A small network was shown many inputs. Here are its activations along a few directions, one row for each input.
Each table varies a few parts of the input and shows all the possible inputs, shuffled.
A made-up example of a description, with smaller parts first: ring(8) and (point or ring(11) or (values(2) and line(6))).
Shared parts are said once, and a part with two or three values counts as separate values.
In the rows, 128 means zero.

Other details of the inputs vary at random and push rows far along three fixed directions, the same in every table; ignore that.

Table:
R1: [109 146 123 113 113 110 113 139 128 138 137 125]
R2: [ 71 152 135  85 102  97 134 141 109 111 177 138]
R3: [164 188 192 112 154 100 153  94  93 192 127 113]
R4: [155 114 133 120 166 133 164 108 117 130 128 122]
R5: [180 112 151 104 199 112 165 129 121 165 133 163]
R6: [142 181 138 159 106 113 128 114 108 185  90 112]
R7: [198 196 196 136 179  94 169 113  83 231 122 144]
R8: [ 87 151 152  74 125  88 146 141 106 129 187 150]
R9: [117 153 177  44 161  83 167 113 102 145 195 139]
R10: [ 67 170 137 128  46 115  98 133 125 114 141 133]
R11: [ 89  63 112 125 123 164 148 139 157  43 170 148]
R12: [119  71 152  99 175 160 160 119 142  65 202 132]
R13: [159 175 137 120 154 100 131 130  97 199 109 119]
R14: [141 125 156 142 127 147 127 102 129 113 113 106]
R15: [115 131 118  97 106 106 119 131 135 129 108 139]
R16: [192 129 159 131 207 118 167 139 110 193 159 169]
R17: [134 105 130 154 154 157 141 135 135 109 151 128]
R18: [ 65 135 113  88  83  98 132 139 117  89 150 142]
R19: [120 184  96 153  82 118  85 108 113 151  65  55]
R20: [141 176 127 174  86 119 109 125 108 165  83 122]
R21: [138 182 141 147 109 117 128 109 107 185  91 109]
R22: [120 126  95 146 101 149  83 118 144 104  93  72]
R23: [126  89 121 128 140 157 105 137 164 107 140 127]
R24: [125 106 103 135 128 141 123 132 137 107 105 125]
R25: [150 164 117 119 116  99 127 107 106 163  69  99]
R26: [103  69 116 130 134 158 159 142 145  64 179 168]
R27: [159 180 136 130 153 102 134 128  93 197 107 116]
R28: [179 108 195 137 196 141 187 121 118 140 167 171]
R29: [115  55 130  88 150 147 134 122 166  55 161 140]
R30: [171  65  82 186 128 174  86 138 185 104  58 116]
R31: [ 83  71 120 129 127 167 128 146 157  44 185 137]
R32: [146 182 111 169 120 111 120 133  94 187  99 115]
R33: [131 119  78 172  86 139  99 139 141 119  73 123]
R34: [151 116 127 132 164 138 164 125 119 137 126 139]
R35: [202  80 116 195 192 175 120 146 150 149 111 136]
R36: [189  79 130 214 164 193 134 124 160 132 110 137]
R37: [ 77 146 135  79  98  95 119 140 128 123 169 140]
R38: [125 189 123 166  69 128  76 116 125 164  58  84]
R39: [164 106 125 133 149 120 138 139 138 144 118 168]
R40: [ 99 135 134  77 118  80 146 145 113 129 168 180]
R41: [131 104  92 156 119 140 121 143 135 110 109 140]
R42: [149  55  59 207 106 204  74 133 189  73  41  92]
R43: [ 68 156 129  98  98  99 138 145 100 114 186 151]
R44: [130 141 137 107 137 105 131 143 120 161 161 156]
R45: [ 89 150 145  85 125  93 154 146  96 130 200 166]
R46: [137 128 143  74 136  95 142 112 124 134 127 135]
R47: [212  80 156 171 241 180 174 125 133 148 147 141]
R48: [115  71 149  98 172 156 147 139 156  82 199 157]
R49: [ 59 153 108  84  61 106  87 123 129  91 131  85]
R50: [113 132 112 105 109  99 117 138 130 130 113 139]
R51: [ 61 145  95  86  59 103 102 119 122  82 113  97]
R52: [125 121 142 153 113 155 119 120 138 106 112 122]
R53: [119 113  82 160  84 142  98 135 148 102  73 110]
R54: [178  68 119 157 172 180 102 118 178 111 110  98]
R55: [ 37 138 136  94  48 130 111 104 140  65 157 102]
R56: [130 188  92 163  94 117  86 128 106 177  59  79]
Each input here is: line(4) and (values(3) or line(5) or line(6)).
Changing only the line(4) part turns R28 into R14. The same change can be made to R18. Which row results? -> R51
Changing only the line(4) part turns R37 into R23. The same change can be made to R6. Which row results? -> R21
Which other rows does R27 become when the line(4) part takes its other values? List them by row number. -> R2, R22, R45
A walk changes only the line(6) part. It starts at R54 and steps to R9. List the rest of the walk in order. -> R49, R22, R12, R19
Which other rows does R14 become when the values(3) part takes its other values? List them by row number. -> R3, R55

Table:
R57: [147 168 142 160 109 123 109 119 113 155  77 109]
R58: [156 120 161 123 199 149 145 129 127 151 162 125]
R59: [116 100 107 131 113 159  96 117 168  97 100  95]
R60: [156 141 111 153 117 115 112 133 127 163  94 128]
R61: [138 153  94 149 103 111 117 127 117 164  84 119]
R62: [ 96 103  94 144  88 157  97 122 148  60 114  86]
R63: [ 79 105 141 116  93 151 132 115 155  73 150 134]
R64: [ 78 146 132  92 118 102 137 150 111 125 199 153]
R65: [ 99 136  73 140  69 120  90 134 136 120  90 105]
R66: [145 154 131 120 167 109 136 146 110 183 140 138]
R67: [152 107  94 156 141 137 125 136 129 121 102 122]
R68: [101 141 117 104 111  98 147 137 103 115 147 146]
R69: [ 80 134 126  81  90  93 125 139 126 108 169 151]
R70: [126  32  80 155 143 192 103 145 190  58 112 125]
R71: [131 113 109 178 129 166 112 150 143 127 121 137]
R72: [142 146 132  93 165  91 161 138  95 158 133 146]
R73: [143 153 132 155 117 134 129 110 118 156  80 108]
R74: [131 149 138 116 125 105 156 127 115 164 125 161]
R75: [102 148  85 156  72 124 102 139 120 115  71 116]
R76: [165 147 126 131 154 127 126 111 120 171  83  96]
R77: [ 95 137 128 115  87 114 124 140 129 118 132 154]
R78: [171 161 130 154 137 121 134 105 109 182  83  99]
R79: [ 87 143 124 114 111 114 130 147 117 125 182 149]
R80: [133 171 135 168 116 139 113 124 115 168  99 102]
R81: [ 98 140 146  75 121  82 143 143 104 117 183 167]
R82: [163 116 162 105 181 133 144 118 132 141 140 129]
R83: [118 147  99 150  90 124 116 132 123 143  81 129]
R84: [148 164 132 149 105 118 107 111 122 163  89  98]
R85: [110 138 121  99 117 101 108 148 121 125 126 137]
R86: [ 67 100 119 101  87 144 119 117 150  56 165 112]
R87: [ 96 131 131  75 117  96 129 143 128 121 155 151]
R88: [213 118 152 168 191 147 131 115 125 162 103 114]
R89: [191 112 140 166 169 153 142 103 141 159 103 115]
R90: [ 90 142 106 151  70 140 103 122 128  91  85  95]
R91: [140 110 124 148 119 151 103 116 152 110 114 101]
R92: [128 164 156 118 118 102 128 117 104 139 135 122]
R93: [ 91 143  92 124  81 130  86 124 130  96  83  76]
R94: [214  63 161 192 205 199 150 117 165 125 111 138]
R95: [136  61 184 122 208 177 181 128 147  83 243 163]
R96: [164  49 117 173 161 178 115 147 167  78 136 151]
R97: [ 84 145 128  95  83 112 119 110 131 112 142 110]
R98: [159 146 150 102 165  89 178 123 103 185 153 168]
R99: [ 72 126 121  66 101  98 131 137 136 107 160 149]
R100: [131 157 183  62 166  89 157 123  94 146 172 146]
R101: [177 104 109 153 158 136 133 126 143 158 107 135]
R102: [133 160 158 103 146  99 171 112  89 144 149 129]
R103: [145 153 159 116 144  96 155 140  97 161 138 171]
R104: [106  46 149 130 168 196 139 133 171  45 224 136]
What is each input in this table made of? -> values(2) and line(4) and (point or line(5))
Changing only the values(2) part turns R86 into R65. The same change can be made to R95. Which row results? -> R79
Changing only the values(2) part turns R89 into R98. The same change can be made to R104. Which row results? -> R64
Which other rows does R65 become when the line(4) part takes its other values? List them by row number. -> R61, R70, R83
Which other rows does R75 become when the line(5) part takes its other values? List them by row number. -> R74, R77, R83, R103
List by row number the other rows that have the values(2) part and the line(4) part in common with R70. -> R66, R72, R85, R87, R99
